A small network was shown many inputs. Here are its activations along a few directions, one row for each input.
Each table varies a few parts of the input and shows all the possible inputs, shuffled.
A made-up example of a description, with smaller parts first: one of 2 separate values, together with either a single point or one of 11 places around a ring or (one of 4 places along a line, together with one of 5 places around a ring).
Shared parts are said once, and a part with two or three values counts as separate values.

Other details of the inputs vary at random and push rows far along three fixed directions, the same in every table; ignore that.

A family of inputs:
R1: [-12  -9  -6  18  -7  17  -1 -26  -1 -10  21 -11 -34  -6]
R2: [ -8  -5 -24  23  -9  15  -2 -20   8  -9  -4 -21 -32   4]
R3: [  4   4 -18   4  -5 -33  29  -3 -10  26  -1 -12  -5 -28]
R4: [  8  40   4   3  19  -9  -1  11   3 -20  20   5  29  17]
R5: [-18  -5   0  -5   4 -19  35  12  -7  23  12  -6   5 -21]
R6: [ 19  13   3 -15   5  -2 -18  18   8   4  -8  15   9   7]
R7: [  9  40   3   2  15 -12  -2   7   5 -22  22   4  33  15]
R8: [ -8 -10  -7   0  -8  11  -5   2   6 -11   4   2 -22  14]
R9: [ 14   5  -4   0   9   8  -5  -8   2  -2  12  23 -11  -7]
R10: [ 24  15  11  -4   6   6 -13  -6  -7   0  -9  12  24   4]
R11: [-22 -18  -5   6  -5  20  -7 -12  18 -12   7 -25 -19   1]
R12: [-75 -60  81 -13 -40 -23  -3  39 -35 -18 -40 -19  66  52]
R13: [ 14  17   8   3   4 -15 -20   9   3  10   6  20  11  13]
R14: [ 14   6  13  -8  13   1 -11   9  -4   2   2  32  11   5]
R15: [ -8  -8  -6   4  -1  21  -3 -10  13 -12   3 -10  -2   8]
R16: [ 9  4 -6 -5 -2 11 -7  9  4 -8 -9  9  1 14]
R17: [-18 -14  -8  17 -17   5 -16 -14  13 -12  -4 -28 -24   6]
R18: [-16 -15  -1  16  -8  27  -1 -20  -5 -17  -7 -21 -20   7]
R19: [ 20  17   5  -1   5 -11 -26   8   8  10 -12   6  14   8]
R20: [ 20   4  10 -11  13   3 -11   6  -5   1  -8  28  12   6]
R21: [-11  -8  -3  -9   1 -19  34   5  -7  20   5 -11   9 -22]
R22: [ 19  10   3 -15   0  -6 -13  12   4   1   2  23  11  10]
R23: [-17  -9   1   5  -2  12  -6  -6  14  -8  23  -2 -10   8]
R24: [ 21  14  16  -6  12   3 -21   2  -4   7  -9   8  16   1]
R25: [ -4  -9   6   7  -6  14 -10 -18  -4 -10   5  -6 -12   5]
R26: [ 10  -4   5  -6   5  10 -16  -2   5  -7 -11   8   2  -2]
R27: [ -4 -10  -6  -5   2  -9  39   5 -21  13 -22  -5   6 -24]
R28: [ 23   7   5  -9   9   8  -9   1  -3  -5 -16  22  21   3]
R29: [  9  14 -32  -6   2 -29  50   4  -9  32  18   2 -21 -48]
R30: [-12  -4   8   1  -1 -20  31   4 -25  21   4  -6   3 -23]
R31: [ 21  16 -16   9   0   1 -12 -12   8   1  -5   1  -2   1]
R32: [ -5 -11  -2  -8   4 -14  29   9 -16  17 -19  -9   2 -30]
R33: [ 0  4  2 -5 -2  2 -9 13  6 -3 11 18 -7 14]
R34: [-24 -18  -4   7  -2  22  -6  -8  16 -10   4 -25 -22   4]
R35: [-17 -26  -4   7  -9  20   0 -17   1 -20   0  -6 -27   4]
R36: [ -2  -2 -13   4   9  19  -1 -12  13  -1  16  -4 -23   0]
R37: [ 33  22 -14 -10   6   2  -6   5   6   3  -3  20   8  -1]
R38: [-12  -2  -3   5 -11 -37  25   6 -11  22   4  -9   3 -18]
R39: [ 4  3  0 -2  9 16 -6  1  9 -3 -2  2 11 10]
R40: [ -5  -8  -8  -2 -11  10 -12   1  13 -12  -1  -8 -18   5]
R41: [ 11   4  11  -1   2   8 -20  -9   0  -2  -5  -3   5  -1]
R42: [ -8  -3  -5   3  -7 -32  26   7 -14  23  -9 -13   1 -15]
Description of these inputs: one of 2 separate values, together with either a single point or (one of 4 places along a line, together with one of 5 separate values).
Q: The inputs of R40 and R6 match in every part but the choice among 2 separate values. If R15 is changed in the same way as R40 into R6, which row does it become?
A: R39
Q: Which other rows does R17 become when the choice among 5 separate values takes its other values? List them by row number.
A: R11, R26, R40, R41
Q: Which other rows does R23 become when the choice among 5 separate values takes its other values? List them by row number.
A: R1, R9, R29, R38
Q: Which other rows does R3 become when the choice among 2 separate values takes its other values? List them by row number.
A: R42

A family of inputs:
R43: [ 19  29   3   8  -6 -33 -13   2  -3   1   2  13  33  20]
R44: [ 33   9  20 -30  12  12 -50  13  22 -11  19  55  14  20]
R45: [-42 -55  26 -23 -17 -13  25  23 -14  14 -53 -30  32 -12]
R46: [  4  32   2 -13  -1 -63  37  32 -22  16   2  -1  35 -18]
R47: [ 37   7 -21   0  18  15  11 -23 -12  35  -4   8 -39 -40]
R48: [-51 -24  51   3 -21 -32   5  29 -26   5 -17 -20  42  16]
R49: [-22   2  -6  29   5  40 -31 -28  16 -40  47  -9 -65  23]
R50: [ 26  15 -34  -9  28   2  96 -29 -42  13   2  -5  11 -83]
R51: [-38 -46   5 -14 -29 -23  38  11 -11  24 -16 -20   1 -35]
R52: [ 84  41 -15 -21  31  -4 -32 -13  19  33  23  72  14 -16]
R53: [ 43  14 -41   0   1   4  10 -21  -4  21 -19  -1 -33 -34]
R54: [ -2  -3  10 -45   9 -43  50  56  -9  41  -2  28  53 -21]
R55: [-28 -33  -4  -2 -36 -30  39  13 -24  13 -36 -21  -3 -24]
R56: [ 13   9  24 -29  22  -8   8  46 -10  21   1  52  34  13]
R57: [-24 -36  12  10 -15  25 -11 -10  -7  -5  -8  -1 -36   2]
R58: [-43 -18 -16  34 -11 -18  49 -26 -21  14  24 -38 -41 -27]
R59: [ -8   0  23  15 -10  23 -61   4  17 -46 -36 -21  26  63]
R60: [-46  -1 -48  27   8   0  78  -9  -6  13  41 -43 -66 -40]
R61: [ 26  13  17 -29  -1 -31  -4  35 -15   4 -13  41  32   5]
R62: [-43  -7 -31  16  -3  23  18  -8  35 -22  44 -31 -43   7]
R63: [-44  -2   4   9 -17   3  -7  24  16 -40   7 -16   9  55]
R64: [ 37  29  23 -13  26   6 -53  11  25  -3 -15  11  53  25]
R65: [-11 -34  36   5   3  61 -64  -7   8 -33 -36   6  -9  50]
R66: [-29 -10  -5  11 -28 -37  37   5 -22   8 -26 -54  12 -11]
R67: [-36 -38  48 -12 -13   5 -14  23 -18 -18  -2  19   1  29]
R68: [ 18  22 -31  14   8 -13  11 -29  16  18  39  -3 -18 -26]
R69: [ 38   8  27  -5  14  14 -49  -5  -1   5   6  62  11  29]
R70: [ -2 -25  24  -2 -14  38 -61   5  12 -40 -56   2  14  55]
R71: [-19 -43   0  -5 -21  25 -13 -17  11  -5 -12 -19 -22   1]
R72: [ 29  45 -29  13  35  22  46 -43 -12 -19  28 -12  11 -41]
R73: [-10  -2 -13  38  15  57 -38 -38  18 -31   3 -35 -52  19]
R74: [ 15  17 -36   1   8 -32  51 -15  -4  46  11 -37  -9 -65]
R75: [-38 -22  33   2 -26  -7 -26  10  15 -17   0 -20  28  28]
R76: [-14   4 -38  25   1  39 -16 -42  40 -37  61 -23 -80  -3]
R77: [-36 -42  50 -21 -43 -61  22  43 -40  11 -49  10  73  24]
R78: [ 86  73  -6  -3  49  -1 -36 -10   3  35  15  37  17 -12]
R79: [ 85  64 -34 -24  41   2 -13  21  19  17  13  71   9  -1]
R80: [ -7   7 -29  39 -19  33 -39 -34  28 -42  13 -27 -52  24]
Q: What do these inputs look like to the network?
A: one of 2 separate values, together with either a single point or (one of 3 separate values, together with one of 6 places along a line)
Q: The inputs of R56 and R60 match in every part but the choice among 2 separate values. If R69 is changed in the same way as R56 into R60, which row does it become?
A: R58
Q: Which other rows does R58 become when the choice among 3 separate values takes its other values? List them by row number.
A: R43, R68
Q: A walk changes only the place on the line of 6. It starts at R62 and steps to R76. List the rest of the walk in order.
A: R68, R75, R74, R64
Q: A walk changes only the place on the line of 6. It starts at R59 and steps to R66. List the rest of the walk in order.
A: R80, R43, R46, R63

A family of inputs:
R81: [ 16  29  25  -8  16 -21 -13  20  -5  10  -7   3  49   8]
R82: [-39 -20  33  -1 -17 -14   3  16  -8  -3  -9 -23  36  23]
R83: [ 48  47 -28   9  38  13 -17 -22  25  12  37  21 -18 -14]
R84: [  9   8 -10  13   6  10 -22 -11  12  -4  20  18 -28  11]
R85: [ -1   9 -26  17   1  25   8 -23   9 -21  22 -10 -29   3]
R86: [-58 -30  16   5 -19 -13  32  15 -12 -20   0 -22  15  15]
R87: [ 55  28  14  -6   8   1 -61  -6   9   1  -7  44  23  22]
R88: [ 67  29  12 -24  31 -11 -11  10 -17  39 -16  55  27 -21]
R89: [ 27  26   3 -13  17  14 -22   2  15 -16  28  38   9  15]
R90: [  5   9   3 -31  -2 -73  66  48 -32  61 -31  -2  59 -41]
R91: [-13   0  -1  11  -8 -19  14   3 -16   6  -6 -17 -11  -8]
R92: [ -7  -8 -51   2  -3  -3  51 -10   7  22  20 -20 -61 -54]
R93: [-22 -22 -29  19 -14  22   7 -27  10 -10  34 -12 -76 -13]
R94: [-12  -8  -3   7 -14 -16  18   1 -13  13   0  -9 -10  -5]
R95: [-30 -51  -3   5 -17  43  -7 -13   5 -22 -23 -21 -39  10]
R96: [ 10   1  35  -1  -4  12 -60  -3  15 -20 -11   9  40  40]
R97: [ 32  41  -1   3  21  12 -25  -1   8 -22   9  18  15  19]
R98: [-25 -33  20   7  -4  42 -24 -17   3 -22 -11 -12 -12  18]
R99: [ 31  32 -33  -2  17 -16  19   3   1  23  -6  -6 -11 -32]
R100: [ 24   4 -22   4  -3  17 -28 -19  21  -7 -10   0 -20   2]
R101: [-54 -43  33   2 -29  17 -37  22  18 -40 -15  -8  11  64]
R102: [-18 -11  15 -12 -15 -46  49  18 -33  14 -25 -16  50 -23]
R103: [-14  -2 -36   8   5  -4  48 -21   2  20  35 -28 -50 -53]
R104: [-32 -36  35 -13 -10   7  14  15 -25 -14 -28  -1  33  13]
Q: The inputs of R85 and R94 match in every part but one. If R89 is changed in the same way as R85 into R94, which row does it become?
A: R93
Q: What do these inputs look like to the network?
A: one of 4 separate values, together with either a single point or one of 5 places along a line
Q: Which other rows does R91 become when the choice among 4 separate values takes its other values? List them by row number.
A: R81, R97, R99
Q: A walk changes only the place on the line of 5. It starts at R103 and steps to R83. List the rest of the walk in order.
A: R82, R81, R96

A family of inputs:
R105: [-14 -37  36   6 -15  56 -82   0  23 -27 -33  -1 -14  62]
R106: [-35 -22 -16   3 -21 -33  37  18  -9   4 -11 -16 -20 -13]
R107: [ -9 -28 -20   6 -22 -24  29 -20  -8  43 -10 -28 -27 -49]
R108: [ 30  39  -5  13  18   1  -5 -26 -10   1  30  10 -10 -16]
R109: [ 20  30  46 -40  20 -28 -15  46   2   7  18  43  82  17]
R110: [-63 -35  40   4 -38 -38   2  20 -13   3 -18 -54  28  16]
R111: [ 21  -5 -28  -5  29  80 -25 -23  31 -20  23  26 -66   5]
R112: [-49  -7 -12  11 -28 -33  44  24  -4 -16  -3 -39  10  16]
R113: [ 86  47 -33 -30  16 -34   2   9   3  47   2  66  14 -36]
R114: [ 13  -9  26  -7  -7  30 -35  -8  -2 -45 -82 -30  72  28]
R115: [ -7  -8  18  29   4  44 -55 -32   8 -43  15  14 -31  40]
R116: [ 10  44 -66  38  24 -14  86 -45 -22  24  39 -39 -49 -73]
R117: [-64 -68  38 -25 -34 -11  29  21 -11  -4  -7  -4  27   8]
R118: [ -6 -23 -12   6   6   5  57 -12 -43  27 -15 -14 -36 -48]
R119: [  9  33 -41  22  29  56 -17 -29  45 -41  61   0 -39  16]
R120: [-37 -51  26   4 -31 -16  31 -11 -38   6 -12 -11   5 -13]
R121: [ 55  27  37 -57  14 -37 -20  74 -17  34 -52  74  84  22]
R122: [-38   0  -9  21 -13 -32  34   1  -4  14  -3 -61   8  -7]
R123: [  1  -4  20  14   0  16 -71  -7  26 -13  -6   3  -6  39]
R124: [  0  -2 -15  10  21  53 -34 -22  38 -34  41  20 -49  17]
R125: [ 78  77 -31 -21  27 -43   5  20   5  34  21  42  18 -29]
Q: What do these inputs look like to the network?
A: either a single point or (one of 4 separate values, together with one of 5 places along a line)
